A small network was shown many inputs. Here are its activations along a few directions, one row for each input.
In each table, some parts of the input vary, and every possible input appears once, in random order.
Descriptions start from the smaller parts, as in this example, which fits no table here: one of 2 separate values, together with either a single point or one of 9 places along a line or (one of 4 places along a line, together with one of 5 places around a ring).
Shared parts are said once, and a part with two or three values counts as separate values.

Other details of the inputs vary at random and push rows far along two fixed directions, the same in every table; ignore that.

Rows:
R1: 13.4 -34.4 11.5 14.3 32.8 37.6 33.2 -5.5 -28.5 9.6 -20.7 23.3
R2: 28.0 -47.5 16.6 -3.1 11.3 35.9 16.7 -10.9 -15.2 -8.5 -17.1 28.6
R3: 2.5 -3.2 9.8 6.9 -16.4 -1.4 12.4 -9.5 11.1 -4.3 -1.9 -4.5
R4: -8.7 2.8 4.7 -8.4 26.7 -5.8 -17.9 -8.3 0.6 -0.5 -6.0 -3.8
R5: 18.9 -37.4 24.6 1.5 26.1 29.2 37.5 -7.6 -2.8 2.6 -19.7 16.3
R6: -29.3 39.4 -44.4 -17.5 -31.0 -38.9 -5.9 15.2 20.8 3.1 27.2 -18.6
R7: -3.2 -9.3 -70.1 -85.8 28.0 16.4 32.8 -5.8 -21.8 -13.8 17.9 37.3
R8: 17.0 -41.6 21.9 -10.8 60.2 18.0 3.9 -17.7 -8.2 -3.3 -25.5 15.2
R9: 5.2 -18.3 32.6 33.5 -20.1 23.1 -0.4 -7.6 -5.8 -10.9 -23.3 -1.8
R10: 5.6 3.9 48.9 57.1 -37.1 -16.4 -7.9 3.1 32.9 1.6 -4.9 -24.0
R11: 6.2 -12.5 41.0 37.0 -20.9 19.1 7.7 -7.3 -4.5 -1.4 -19.9 -6.6
R12: 19.0 -40.0 -8.9 -28.8 20.4 27.7 24.4 -11.5 -12.6 -13.4 -4.6 30.1
R13: -3.7 3.3 -45.4 -68.7 56.2 20.6 2.3 1.8 -33.5 -3.7 9.5 17.1
R14: -31.9 55.2 -31.1 -13.9 -35.8 -29.8 -4.2 13.2 16.7 4.3 28.3 -17.6
R15: 17.4 -18.7 31.3 50.1 -5.5 3.8 3.8 -1.5 4.9 11.0 -10.4 2.9
R16: -13.9 39.8 -5.8 39.2 -42.0 -32.4 -18.0 13.6 10.5 9.6 11.8 -19.5
R17: -8.1 4.3 -9.6 12.0 5.5 2.2 15.4 -2.9 -1.6 9.8 1.7 3.9
R18: -35.9 44.2 -42.8 -15.9 -32.4 -30.5 -7.7 15.4 13.7 6.4 26.0 -18.7
R19: -12.9 41.3 4.9 23.9 -49.5 -26.9 -15.0 17.9 13.9 5.3 10.6 -22.2
R20: 14.3 -20.8 31.9 32.0 -22.8 17.6 -3.5 -5.0 -4.9 -9.3 -22.8 2.0
R21: 6.6 11.4 49.4 56.4 -14.3 -11.2 -47.2 0.2 16.2 -2.9 -18.1 -36.2
R22: 1.7 -20.4 42.4 51.0 -15.3 16.1 3.0 3.8 0.0 6.7 -26.5 -13.2
R23: 21.0 -36.1 29.1 -0.7 48.0 22.2 -5.2 -8.0 -22.8 1.4 -28.8 16.3
R24: -18.4 24.5 -28.5 -36.3 22.0 -13.8 -20.4 4.6 -14.0 -1.2 10.7 0.2
R25: -20.5 44.6 -45.3 -5.5 -25.6 -44.4 -7.5 11.9 17.4 5.5 38.5 -8.7
R26: -6.7 -2.1 -6.0 -4.6 -13.3 10.9 4.3 -8.8 0.2 -10.6 -3.0 3.6
R27: 20.9 -52.4 14.3 -1.2 28.5 26.6 30.3 -2.6 -7.1 4.9 -15.6 19.6
R28: -14.1 36.6 -2.3 9.5 -8.7 -34.2 -41.3 -0.3 29.0 -7.9 10.5 -36.2
R29: -20.1 41.5 -18.5 -10.6 -8.8 -51.9 -45.1 4.6 23.3 -5.0 24.5 -21.8
R30: 5.3 -15.8 37.4 30.0 -13.9 17.7 12.9 -14.4 5.0 -0.7 -17.7 -5.1
R31: -2.5 4.1 14.6 7.6 20.0 3.6 -22.3 -8.4 7.1 -3.7 -8.1 -17.4
R32: 4.1 -8.2 -61.1 -85.9 27.5 11.4 38.7 -2.1 -23.2 -3.9 28.2 37.6
R33: -13.6 47.4 -30.1 -20.9 -9.3 -35.9 -45.8 10.4 14.1 -4.0 30.0 -21.3
R34: 9.7 -21.4 34.1 41.1 -14.8 10.7 2.0 7.2 -1.8 8.3 -23.0 -6.7
R35: 13.5 -30.4 27.1 5.7 20.1 40.3 32.5 -0.7 -21.6 5.1 -22.6 16.7
R36: 5.8 -6.9 -58.6 -88.2 67.9 10.6 7.0 -2.3 -21.5 -7.0 22.0 26.5
R37: 7.3 1.6 6.9 1.3 -11.6 -0.5 7.7 9.0 3.4 6.3 6.6 4.8
R38: 16.7 -16.8 48.1 44.1 -26.4 13.8 3.0 -5.3 -1.4 0.2 -22.6 -5.6
R39: 3.6 -6.5 -54.5 -86.9 62.5 3.6 1.9 1.2 -30.5 0.9 18.6 37.6
R40: -13.9 26.8 -13.4 11.1 -42.1 -31.8 -18.3 18.7 18.0 7.7 19.5 -17.6
R41: 9.2 -17.8 28.9 50.3 1.3 1.7 13.1 -8.8 13.5 6.8 -16.2 -4.3
R42: -15.6 45.8 -35.5 -21.9 -47.2 -34.5 -12.9 11.0 10.8 -0.8 36.9 -8.4
Each input here is: one of 6 places around a ring, together with either one of 2 separate values or one of 5 places along a line.
Changing only the place on the ring of 6 turns R25 into R16. The same change can be made to R10. Which row results? -> R19
Changing only the place on the ring of 6 turns R11 into R3. The same change can be made to R35. Which row results? -> R5
Change only the choice among 2 separate values in R24. List by row number the other rows that result. -> R13
List by row number the other rows that have the place on the ring of 6 in common with R14. -> R4, R17, R18, R26, R30, R31
Start at R15 and move only the place on the line of 5, one step at a time. The first step leads to R40. Which rows follow, in order? -> R37, R42, R2
